Each row has a name. Each question is about the rows just above it.

[ 0.19  0.11  0.05  0.12  3.80  0.34  0.18 -1.62  4.07  4.17 -2.48  3.76
  0.78  4.06  0.24  3.30 -2.02 -2.45]  <49>
[ 5.06  5.04 -4.02 -4.47  2.12  4.69 -4.40  4.71  3.08  1.76  3.21  2.75
 -2.16  2.00 -3.50  0.95 -4.64  1.27]  <149>
[ 2.93  3.01 -1.64 -1.53 -1.10  2.40 -1.57  4.01 -0.65 -1.30  3.76 -0.71
 -1.30 -1.27 -1.43 -1.18  0.44  3.10]  <165>
[-2.57 -2.81  2.78  2.81  4.42 -2.02  2.84 -5.19  4.01  5.19 -5.46  3.83
  2.95  4.73  2.69  4.73 -0.41 -4.59]  <177>
[ 5.35  5.61 -2.75 -3.02 -5.71  4.52 -3.32  9.20 -5.08 -6.42  9.37 -5.15
 -3.01 -6.33 -2.80 -5.02  2.96  8.24]  <183>
[ 7.23  7.46 -5.70 -6.09 -0.81  6.49 -6.14  8.87  0.63 -1.55  7.46  0.13
 -4.02 -1.12 -5.15 -1.92 -3.52  5.05]  <64>
[-0.12 -0.31  0.56  0.58  3.29  0.02  0.68 -1.85  3.24  3.66 -2.28  3.18
  1.30  3.42  0.77  3.09 -1.47 -2.42]  <189>
[-0.58 -0.66  0.87  1.04  2.89 -0.33  1.03 -2.00  3.01  3.38 -2.32  2.67
  1.31  3.10  1.03  2.84 -0.60 -2.11]  <20>
[ 4.37  4.55 -3.29 -3.36  0.23  3.86 -3.31  5.08  1.05 -0.26  4.08  0.93
 -2.22  0.07 -2.86 -0.62 -2.14  2.70]  <168>
Count the entries of [ 0.19  0.11  0.05  0.12  3.80  0.34  0.18 -1.62  4.07  4.17]:
10
Number of entries in [-2.57 -2.81  2.78  2.81  4.42 -2.02  2.84 -5.19  4.01  5.19 -5.46  3.83
  2.95]:
13
Number of entries in [ 0.19  0.11  0.05  0.12  3.80  0.34  0.18 -1.62]:
8
Count the entries of [ 7.23  7.46 -5.70 -6.09 -0.81  6.49 -6.14  8.87  0.63 -1.55  7.46  0.13
 -4.02 -1.12 -5.15 -1.92 -3.52  5.05]:
18

[-8.41  1.35  2.06 -4.99  0.86  0.31  2.97  0.68 -2.03 -3.19  6.54  1.51
 -1.27  6.61  0.90  0.14  1.71 -1.58 -1.97 -2.87  9.34  0.58 -0.07 -0.29
 -1.89  0.43  1.82 -1.56 -0.55 -3.37  0.68  3.25  4.19 -1.70  0.62 -2.66] = <79>
[ 3.91  1.55 -3.46  5.00  0.78 -5.73  0.13 -3.17  1.65 -0.70  0.91 -2.76
  3.36  0.57 -2.93  4.70  0.39  3.92  0.89  1.14 -7.57  2.13  5.40 -1.71
 -3.92 -3.30  0.33  1.58  1.59  6.37  2.48 -0.12  0.38  5.36 -0.12 -0.61] = <68>
[-7.39  1.31  1.80 -3.46  0.94 -0.87  2.56  1.54 -0.58 -3.14  5.79  1.19
 -1.72  5.93 -0.36  2.93  0.12 -1.41 -0.70 -2.19  7.09  1.96  0.53 -0.88
 -1.33  0.77  1.60 -1.06 -1.45 -2.78  2.72  4.39  4.75 -1.29  1.06 -3.62] = <108>
[ 3.68  0.56 -4.00  4.61  0.34 -5.78 -0.02 -3.07  1.48 -0.92  0.38 -3.09
  3.20  0.43 -3.13  3.79  0.66  4.12  1.11  0.42 -5.97  1.69  3.69 -1.99
 -4.44 -2.99  0.01  1.81  1.83  6.76  2.62  0.01 -0.81  3.59  0.98 -0.61] = <2>
[ 4.72  0.01 -4.47  5.73  0.23 -6.36  0.06 -0.86  0.88 -1.57  0.72 -0.67
  4.20  1.02 -2.97  2.46  1.22  1.59  0.52 -0.03 -4.28  1.79  3.75 -2.37
 -4.60 -2.86  0.53  2.74  2.23  4.81  2.09 -0.19  1.04  4.15  0.90 -1.56] = <51>
Number of entries in [ 3.68  0.56 -4.00  4.61  0.34 -5.78 -0.02 -3.07  1.48 -0.92  0.38 -3.09
  3.20  0.43 -3.13  3.79]:
16
Number of entries in [-8.41  1.35  2.06 -4.99  0.86]:
5
How many entries does [ 4.72  0.01 -4.47  5.73  0.23 -6.36  0.06 -0.86  0.88 -1.57  0.72 -0.67
  4.20  1.02 -2.97  2.46  1.22  1.59  0.52 -0.03 -4.28  1.79  3.75 -2.37
 -4.60 -2.86  0.53  2.74  2.23  4.81  2.09 -0.19  1.04  4.15  0.90 -1.56] have?
36
Count the entries of [-8.41  1.35  2.06 -4.99  0.86  0.31  2.97  0.68 -2.03 -3.19  6.54  1.51
 -1.27  6.61  0.90  0.14  1.71 -1.58 -1.97 -2.87  9.34  0.58 -0.07 -0.29
 -1.89  0.43  1.82 -1.56 -0.55 -3.37  0.68  3.25  4.19 -1.70  0.62 -2.66]:
36

